These are the activations of a small neural network, seen along a few directions. Each row is one input.
Each table varies a few parts of the input and shows all the possible inputs, shuffled.
Descriptions start from the smaller parts, as in this example, which fits no table here: one of 3 separate values, together with either a single point or one of 11 places along a line or (one of 6 places along a line, together with one of 8 places around a ring).
Shared parts are said once, and a part with two or three values counts as separate values.

Rows:
x1: [ 2 -5 -1  5  8  9  9  7 16 -2 -8  3 11]
x2: [ 1 -3 -2  2  8  8  7  9 16 -2 -6  5 12]
x3: [ 16  -2  -7   7  14   6   4   9  27  -8 -21   6  20]
x4: [-6  0  1  1  6  7  8  7 10 -3 -1  7 -3]
x5: [ 18   1 -10  10  15   4   0   7  32  -9 -27  11  28]
x6: [-15  -7   5  -4  11  10   7  12  -7   1  10   7  -6]
x7: [ 15  -2  -6   8  13   7   5   5  27  -8 -22   6  20]
x8: [-18  -7   5  -7   9   9   6   9  -8   1  12   9  -7]
x9: [-22  -9   5  -7   8  13   6   7 -16   4  17   7 -14]
x10: [-4 -2  1  4  7  7  9  9 10 -3 -1  5 -3]
x11: [-20  -9   4  -7   9  13   4  11 -15   4  19   7 -13]
x12: [-5 -2  2  4  6  8 10  5  9 -2 -2  5 -4]
x13: [ 14   0  -6   5  13   6   3   7  27  -8 -21   8  21]
x14: [ 20  -1 -10  12  17   5   1   8  32  -8 -27   9  27]
x15: [ 3 -4 -2  5 10  8  8 11 17 -2 -6  3 12]
x16: [ 19  -2  -9  14  15   5   2   5  32  -8 -29   9  27]
x17: [-23  -7   4 -10   8  12   4   8 -15   3  19   9 -13]
x18: [-17  -8   6  -4   9  10   8   8  -8   2  10   7  -8]
x19: [ 10  30  10 -24 -92 -68 -50 -70 -97  24  45 -56 -53]
x20: [ 11  40  12 -14 -94 -79 -53 -73 -89  24  38 -66 -56]
What do these inputs look like to the network? -> either one of 2 separate values or (one of 3 separate values, together with one of 6 places along a line)
What sort of input is x20? -> one of 2 separate values

Rows:
x21: [-25   1  25   3 -44   2  48   0 -17  27  53 -54 -47]
x22: [ 30   2 -15 -16 -13 -35 -57 -33 -43  12  -3 -16  30]
x23: [ 39  15   4  11 -40 -37   3 -17  20   3 -15 -48  27]
x24: [  0  16 -11  16   8  -8  -3  -6  25 -15 -23  28 -22]
x25: [-45 -19  21 -33 -28   0  -9 -16 -94  24  63  -4 -38]
x26: [ 29 -10   1  11 -14   9  29   0  32  -4 -15 -15  15]
x27: [ 21 -17 -20 -24   8  10 -30  -8 -32  -6   6  20  23]
x28: [ 11  41  -9  28 -21 -48 -35 -25  13  -6 -24 -11 -11]
x29: [-56  27  28   0 -20 -20   7  -8 -25  -3  35 -15 -94]
x30: [ -2 -20 -18 -37  22  27 -19  10 -19  -1   9  30  31]
x31: [ 31  -4 -16 -21  -2  -9 -43 -19 -42   5  -6   0  24]
x32: [  6 -16   6   8   5  31  37  11  43   0 -12  -9  23]
x33: [-38  -2   2  16  62  17  23  41  34 -14 -14  44 -12]
x34: [ 39   6   8   8 -29 -11  16  -8  25   0 -21 -30  20]
x35: [ 13  31  -5  23  -7 -23 -18 -16  18  -9 -27   9 -19]
x36: [-19 -32  -8 -26  47  39  -8  47 -12   1  22  40  36]
x37: [-20  15  -3   9  29  11  11   4  34 -18 -18  38 -14]
x38: [-14 -33  11  23  37  45  49  43  41   3  -8  -7  27]
Changing only one part turns x29 into x21. The same change can be made to x35. Which row results? -> x34
What do these inputs look like to the network? -> one of 3 separate values, together with either a single point or one of 5 places along a line
List by row number the other rows that have the choice among 3 separate values in common with x25. -> x22, x27, x30, x31, x36
